A small network was shown many inputs. Here are its activations along a few directions, one row for each input.
In each table, some parts of the input vary, and every possible input appears once, in random order.
Descriptions start from the smaller parts, as in this example, which fits no table here: ring(5) and (point or ring(9) or (values(3) and line(4))).
Shared parts are said once, and a part with two or three values counts as separate values.
In the rows, 128 means zero.

Other details of the inputs shift rows strongly along two fixed directions, in all tables alike. That doesn't count.

A family of inputs:
x1: [239 173 189 125 133 186  97 156 133 161 101 117]
x2: [ 71  95  72 150 129 170 105 102 116 124  67 162]
x3: [ 79  95  88 150 157 183 109  95 136 103  91 158]
x4: [108 102  54 142 138 167 103 125 115  99  78 155]
x5: [101 115 165 123  93  38 176 140 118 124 188 113]
x6: [106  87  62 139 137 177 113 119 126  88  81 161]
x7: [ 93  78  70 127 131 183 102 109 120  89  76 154]
x8: [221 182 207 119 105 164  86 140 113 191 118 102]
x9: [ 79  80  86 155 145 175 105 100 146 104  74 171]
x10: [202 168 212 124 129 188  99 134 118 183 129 112]
x11: [ 64  83  87 110 152 138 121  63 129 125  78 156]
x12: [231 167 221 112 107 188  84 136 120 182 111 115]
x13: [117 138 170 144 107  31 161 141 127 136 189  99]
x14: [ 79 112  54 132 149 164 136 115 140  88 100 153]
x15: [116 137 157 134 129  64 167 151 142 124 202 106]
x16: [ 81 122 120 143 111  15 175 149 143 120 195 110]
x17: [240 185 199 118 132 194  96 157 154 180  96 111]
x18: [ 95 121 126 119  95  16 172 146  99  95 195  93]
x19: [102 118 118 121 112  40 189 147 108  81 217 106]
x20: [ 90 100  62 137 146 172 119 124 159 114  81 173]
x21: [105 136 112 128 108  23 172 160 108  92 181 109]
x22: [ 80 103  89 111 164 165 110  62 124 132  86 150]
x23: [205 160 191 111 129 174 106 141 113 150 142  95]
x24: [197 174 173 119 146 173 115 150 150 171 135 116]
x25: [ 74 102  76 120 153 152 103  60 121 146  61 145]
x26: [ 77 121 136 108  90  39 182 128 102  91 212 112]
x27: [101 114  59 134 154 183 120 116 119  79  90 157]
x28: [136 157 143 130 115  59 155 159 142 151 174 111]
x29: [227 193 178 126 130 169  95 157 142 184 100 106]
x30: [124 125 163 131 113  51 166 157 157 131 190 112]
Each input here is: values(3) and (point or ring(9)).
Changing only the values(3) part turns x9 into x13. The same change can be made to x12. Which row results?
> x8
Change only the ring(9) part in x23. List by row number the other rows that result.
> x3, x10, x14, x15, x19, x24, x26, x27
Change only the values(3) part in x27. List by row number the other rows that result.
> x1, x21

A family of inputs:
x31: [ 99 117 112 131 124 161 127 133 118 104 118 143]
x32: [139 138 159  94 104  78 150 156 124 131 180 101]
x33: [116 101 103 140 126 137 131 129 154  97 131 145]
x34: [140 142 117 129 142 181 100 144 134 142 117 131]
x35: [ 66 109  81 142 133 115 123 103 118 112 129 123]
x36: [176 150 170 129 152 215  86 102 120 157  85 138]
x37: [107 134  97 134 125 131 124 150 141 115 107 150]
x38: [ 73 111  78 134 119 108 143 117 114 122 145 136]
x39: [ 71 105  93 135 110 127 146 112 102 102 130 154]
x40: [143 125 161 135 105  93 138 168 141 126 174 120]
x41: [ 91  98 101 107 138 110 129  93 120 114 111 141]
x42: [156 154 149 117 130 103 147 149 137 132 184  96]
x43: [180 153 138 134 161 202  74 105 131 177  94 130]
x44: [148 150 164 121 146  93 155 141 135 159 179  97]
x45: [106  99  75 134 118 114 138 135  92  66 125 134]
x46: [ 88  87  96 150 106 109 137 128 128 111 131 152]
x47: [100 122 128 135 130 158 115 105 109 117 104 137]
x48: [ 98 104  89 103 126 131 137 113 137  94 122 131]
x49: [164 159 201 124 136 130 147 134 129 148 157 108]
x50: [ 96 118  87 134 145 104 126 113 136 120  98 153]
x51: [169 116 152 145 151 173  86 124 139 151  93 148]
x52: [143 126 174 142 107  90 124 141 124 140 150 105]
x53: [102 125  96 142 152 133 138 123 155 132  95 148]
x54: [140 156 148 130  94  65 160 151 129 154 157 117]
x55: [184 154 159 130 140 224 101 117 134 132  94 135]
x56: [143 128 143 112 120 155  98  99 118 150  91 114]
x57: [172 174 186 139 117  95 118 145 131 169 128  94]
x58: [175 154 140 121 118  61 165 170  91  99 175  87]
x59: [149 137 172  90 125  72 163 127 131 146 170 102]
x60: [166 131 135 104 118 187  87 106 117 158  85 141]
x61: [107  94 112 146 146 143 131 126 153 122 113 149]
x62: [ 88 127  80 132 129  97 152 140 151  97 124 140]
What do these inputs look like to the network?
> values(2) or (values(5) and ring(6))
Change only the values(5) part in x54. List by row number the other rows that result.
> x38, x39, x46, x60
Change only the values(5) part in x47. List by row number the other rows that result.
> x35, x52, x56, x57

A family of inputs:
x63: [210 187 204 100 104  98 132 152 102 164 154  82]
x64: [134 110 123 125 134 196  95 105 103 116  74 148]
x65: [ 91 114  85 130 125  70 176 146 111  66 161 123]
x66: [179 159 238 122 108  89 149 137 115 159 200  79]
x67: [ 66 114 104 153 111  56 158 141 143 110 163 133]
x68: [208 176 211 129  95  76 144 175 119 153 169  88]
x69: [118 109 128 128 149 194 102  96 138 134  92 156]
x70: [169 158 135 140 155 199  96 130 141 139 101 127]
x71: [180 145 138 157 125 196  71 149 132 164  79 135]
x72: [165 149 146 144 149 184  97 137 156 170  91 151]
x73: [ 79  94 109 136 153  66 128  77 135 152 107 126]
x74: [ 92 122  96 134 152 112 160 132 145 104 149 142]
x75: [128 124  95 110 122 166 112 104 124 124  87 141]
x76: [ 73 126 105 123 122  95 144 105 115 118 142 124]
x77: [158 140 138 114 141 191  95 116 142 169  90 129]
x78: [118 114 105 145 135 171 110 138 161 133  83 148]
x79: [213 170 198 111 116  68 160 179 134 144 203  80]
x80: [ 92  96 108 110 114  92 147 115 119  91 146 136]
x81: [105 108  90 140 110  96 145 146 138 106 125 143]
x82: [152 121 158 115 137 182  99 113 138 144 105 141]
x83: [ 98 117  81 141 133 114 136 140 120  91 150 129]
x84: [ 83 116  94 117 111  89 139 120 100 112 144 124]
x85: [ 75  88 113 130 109  95 146 114  95  91 162 125]
x86: [ 78 126 103 116 129 107 151 104 125 126 133 140]
x87: [136 117  96 130 164 197 106 128 151 119  88 147]
What do these inputs look like to the network?
> point or (values(4) and ring(6))
Start at x69 and move only the ring(6) part, one step at a time. The first step leads to x82. Which rows follow, in order?
> x80, x64, x85, x66
Change only the ring(6) part in x68. List by row number the other rows that result.
> x67, x71, x72, x78, x81

A family of inputs:
x88: [136 129 123 125 134 142 128 133 138 126 124 135]
x89: [119 122 129 133 121 131 124 124 124 132 128 134]
x90: [124 126 127 127 124 136 128 120 116 122 131 127]
x91: [131 121 121 132 121 128 127 139 136 120 125 137]
x92: [112 130 137 136 138 118 130 114 143 142 116 138]
x93: [120 130 124 119 132 125 123 112 127 134 122 126]
x94: [152 148 179 111 108  67 157 139 115 138 177  93]
x95: [122 132 117 130 131 133 131 134 131 124 136 131]
x96: [163 152 176 128 113 102 137 159 132 139 164 106]
x97: [126 124 118 130 121 123 129 138 134 124 122 131]
x98: [130 123 119 131 134 126 129 132 135 124 124 127]
x99: [117 123 126 127 122 122 124 123 120 136 121 131]
x100: [120 123 127 128 134 118 121 113 124 133 121 125]
x101: [136 130 118 126 127 134 129 135 126 114 121 129]
x102: [126 125 124 136 136 135 127 135 133 118 132 128]
x103: [128 131 117 123 133 132 131 132 137 127 124 130]
x104: [158 141 185 118 119  79 150 137 127 146 176 101]
x105: [126 127 120 139 134 133 127 134 129 123 134 129]
x106: [127 125 115 136 133 121 127 131 132 126 126 124]
x107: [116 123 126 129 134 119 128 118 120 133 126 128]
x108: [130 120 121 133 134 126 131 133 136 120 131 132]
x109: [117 119 128 132 131 125 127 117 124 128 136 130]
x110: [121 130 121 128 132 133 132 135 135 119 134 130]
x111: [139 127 122 128 126 135 130 136 127 109 125 136]
x112: [125 128 124 124 125 127 124 115 115 127 118 123]
x113: [125 129 125 124 126 132 127 119 113 130 122 129]
x114: [125 119 128 123 124 131 133 119 120 119 128 130]
x115: [133 133 115 130 126 130 126 134 123 118 121 125]
x116: [116 127 126 124 128 131 129 119 127 129 135 130]
x117: [132 133 117 129 126 133 131 137 119 117 124 131]
x118: [131 132 118 134 126 136 130 138 119 113 131 133]
x119: [121 118 129 124 135 121 126 115 127 131 122 127]
x120: [114 133 123 145 136 122 138 128 152 142 122 135]
x121: [121 126 127 116 132 128 129 115 129 132 122 128]
x122: [130 130 123 131 128 139 130 138 123 108 129 130]
x123: [119 119 127 124 121 120 126 120 126 133 120 129]
x124: [117 129 124 120 131 125 130 117 124 135 126 131]
x125: [124 125 127 128 122 125 116 118 123 138 114 128]
x126: [128 130 121 139 123 136 123 139 130 125 127 134]
x127: [125 120 136 130 136 142 122 119 129 128 127 128]
x128: [118 120 128 118 130 127 134 117 133 127 132 132]
x129: [123 133 114 126 131 128 133 134 131 128 130 132]
x130: [120 122 130 125 124 136 131 122 120 116 132 126]
x131: [115 123 130 121 130 134 131 120 130 124 134 129]
x132: [223 169 176 132 136 217  73 145 136 185  80 127]
x133: [129 127 118 135 136 130 127 134 128 130 125 130]
x134: [126 127 115 133 121 122 125 137 132 126 122 128]
x135: [120 114 130 126 120 123 130 123 129 128 127 134]
x136: [123 133 114 126 131 124 129 130 135 127 128 127]
x137: [118 119 134 129 122 136 125 124 128 127 127 129]
What do these inputs look like to the network?
> values(2) and (point or (values(4) and ring(6)))
Changing only the values(2) part turns x121 into x103. The same change can be made to x104. Which row results?
> x108
Changing only the values(2) part turns x95 into x116. The same change can be made to x105. Which row results?
> x109
Start at x117 and move only the ring(6) part, one step at a time. The first step leads to x115. Which rows follow, in order?
> x101, x111, x122, x118
